Small tables with named rows and columns. After each table, cells are looked up by row and column.

gesenu:
,pon,zan,sabisiv,takefa,ded,vip,dife,bet
genuv,43,189,178,140,141,118,68,175
rumeret,157,129,154,135,114,145,113,31
gelip,213,66,141,158,113,131,110,122
rimono,66,194,164,122,135,125,96,77
bevev,162,87,108,143,138,121,148,222
tunoki,200,90,161,157,110,138,91,74
dil,68,167,127,123,152,119,130,211
sikude,207,61,109,143,124,134,155,169
pogipit,149,133,170,142,111,143,87,36
babufas,208,88,117,129,114,141,153,60
zevevir,130,113,92,124,154,108,175,231
tal,170,122,174,148,109,140,83,44
fozo,59,199,120,101,144,142,156,90
dufisu,194,89,170,166,106,134,73,79

What is the dife of tal in gesenu?
83
What is the sabisiv of babufas in gesenu?
117
What is the zan of tunoki in gesenu?
90
What is the dife of dufisu in gesenu?
73
What is the bet of sikude in gesenu?
169
What is the takefa of zevevir in gesenu?
124
What is the ded of pogipit in gesenu?
111
What is the zan of dil in gesenu?
167
What is the ded of zevevir in gesenu?
154
What is the sabisiv of dil in gesenu?
127
What is the sabisiv of zevevir in gesenu?
92
What is the bet of bevev in gesenu?
222
What is the vip of rumeret in gesenu?
145
What is the pon of rimono in gesenu?
66
What is the ded of fozo in gesenu?
144
What is the ded of tal in gesenu?
109
What is the ded of dufisu in gesenu?
106
What is the takefa of bevev in gesenu?
143
What is the dife of gelip in gesenu?
110
Which row has the largest vip? rumeret

dedebur.csv
,bidaz,big,bedid,bop,lig,zosagi,vom,zilepe,fedorir
pul,2.93,12.67,18.73,-35.82,21.14,6.45,9.61,5.88,18.20
koviril,-12.91,54.37,28.92,-23.71,17.76,-34.52,-0.44,7.86,10.67
ralebur,-3.27,-22.72,34.65,54.55,11.95,60.05,18.58,8.07,27.23
nir,15.12,8.90,6.61,9.91,16.31,-15.87,4.40,8.85,-5.28
gad,2.18,-24.42,-54.03,0.89,-18.66,61.62,4.38,4.74,49.31
vizo,8.90,-6.23,18.61,49.36,47.82,-18.54,-5.56,10.57,19.17
taf,30.56,8.22,3.20,29.53,11.92,16.46,11.39,28.56,-16.99
zub,24.09,-25.46,-4.50,-4.04,-9.01,28.74,18.04,69.15,8.32
sofim,10.53,8.91,32.88,22.32,10.68,55.24,14.44,-48.29,21.90
zekufe,27.19,-49.67,-4.22,-4.23,11.85,-13.27,9.97,13.87,-11.35
pipov,24.69,38.90,-32.00,8.45,16.79,19.61,10.77,8.97,-29.72
nuti,16.94,-5.19,30.74,-24.14,-28.05,-8.46,14.09,13.68,-23.32
riguse,-13.61,41.78,50.64,71.63,14.98,-21.54,-3.67,38.58,37.71

zekufe, zilepe => 13.87
zekufe, fedorir => -11.35
pul, fedorir => 18.20
nir, vom => 4.40
taf, big => 8.22
vizo, vom => -5.56
riguse, vom => -3.67
taf, bidaz => 30.56
gad, zosagi => 61.62
gad, zilepe => 4.74
pipov, big => 38.90
riguse, bedid => 50.64
vizo, bop => 49.36
Row with the largest zosagi: gad

mif
|  | vig | zemito | nevufip | nefog | mov | sagefem |
|---|---|---|---|---|---|---|
| melapok | 153 | 92 | 116 | 93 | 221 | 196 |
| gef | 131 | 126 | 20 | 122 | 121 | 206 |
| tos | 149 | 121 | 119 | 120 | 78 | 79 |
| lepame | 156 | 116 | 143 | 118 | 203 | 204 |
| kuvu | 138 | 118 | 57 | 115 | 93 | 107 |
| vam | 147 | 95 | 83 | 94 | 195 | 128 |
| bego | 149 | 83 | 60 | 83 | 182 | 117 |
| libon | 141 | 104 | 59 | 102 | 107 | 75 |
| pov | 135 | 93 | 27 | 90 | 89 | 207 |

What is the nefog of bego in mif? 83
What is the vig of gef in mif? 131
What is the mov of gef in mif? 121
What is the vig of melapok in mif? 153
What is the zemito of melapok in mif? 92
What is the vig of tos in mif? 149
What is the zemito of tos in mif? 121
Which row has the largest zemito? gef

teguri:
          sodi  potakuv  turitog  nerup  muvutub    riv  pigid
buz       4.85    -3.51     4.01  -1.63    -0.76  -3.91  -1.58
pamizu   -7.14    -1.14     0.01  -3.70    -5.28  -2.63   5.24
furizo    5.99    -3.48     4.73  -2.42    -0.21  -4.28  -2.24
soz       0.25    -4.02     0.72   2.80    -3.14  -2.15   1.14
loleve   -1.94     1.52     2.54  -8.80    -0.65  -2.81   1.10
mokoves   7.37    -4.94     1.04   7.58     0.47  -0.76  -3.59
kig       4.95    -3.20     4.21  -2.33    -0.50  -3.97  -1.72
tefep    -7.30     4.78    -1.24  -8.34    -0.44   0.39   2.83
mep      -6.52    -2.39     1.11  -4.05    -6.16  -3.92   5.53
pab      -2.13    -3.02    -0.34   2.29    -3.55  -1.48   2.23

pamizu, potakuv: -1.14
soz, pigid: 1.14
buz, potakuv: -3.51
mokoves, muvutub: 0.47
pamizu, riv: -2.63
pamizu, nerup: -3.70
soz, potakuv: -4.02
pamizu, turitog: 0.01
Row with the largest sodi: mokoves

mam:
       duzup  luk  totumep  mugetef  fidak
nel       62   48      137       69    186
pir       96   96       98       99      4
mev       82   84      118       82    186
vod       70   61      107       73    195
dutam    102  111       65       97    108
zibab     68   52      146       78     73
goteb     76   72      114       77    197
bod      109  118       78      106     11
bom       62   48      152       71    157
doga      82   73      129       90     23
silap     93  103      119       91    157
nov       63   48      155       72    139

What is the luk of bod in mam?
118
What is the luk of silap in mam?
103
What is the luk of bom in mam?
48
What is the totumep of vod in mam?
107
What is the totumep of pir in mam?
98
What is the fidak of bom in mam?
157
What is the luk of pir in mam?
96
What is the mugetef of vod in mam?
73
What is the luk of dutam in mam?
111
What is the luk of nov in mam?
48
What is the duzup of bom in mam?
62
What is the duzup of nov in mam?
63
What is the mugetef of mev in mam?
82
What is the mugetef of nel in mam?
69
What is the totumep of silap in mam?
119
What is the duzup of mev in mam?
82
What is the duzup of pir in mam?
96
What is the fidak of doga in mam?
23
Row with the largest luk: bod

vazu
|  | lanagub | vus | dudapon | ravadok | doko | zutob | mukorak | vanem | rotedo | pegage |
|---|---|---|---|---|---|---|---|---|---|---|
| vami | 325 | 94 | 486 | 218 | 290 | 569 | 709 | 128 | 580 | 771 |
| gonu | 485 | 120 | 393 | 207 | 320 | 240 | 696 | 350 | 689 | 137 |
| zulabam | 539 | 313 | 79 | 187 | 348 | 513 | 421 | 352 | 196 | 491 |
| mev | 612 | 211 | 603 | 254 | 756 | 288 | 361 | 284 | 187 | 492 |
| nitu | 205 | 447 | 577 | 628 | 382 | 115 | 180 | 228 | 771 | 501 |
| ran | 433 | 631 | 508 | 438 | 471 | 252 | 754 | 140 | 708 | 682 |
| mupe | 443 | 375 | 643 | 109 | 702 | 445 | 93 | 408 | 699 | 221 |
| vevu | 767 | 104 | 219 | 215 | 744 | 316 | 481 | 178 | 508 | 410 |
| ralil | 69 | 151 | 158 | 625 | 654 | 205 | 462 | 311 | 155 | 89 |
| rukagis | 384 | 184 | 437 | 791 | 379 | 459 | 658 | 658 | 448 | 620 |

vevu, ravadok => 215
ran, vanem => 140
nitu, rotedo => 771
ralil, ravadok => 625
zulabam, vus => 313
ralil, lanagub => 69
mupe, vanem => 408
vevu, lanagub => 767
mev, lanagub => 612
mev, mukorak => 361
Which row has the largest pegage? vami

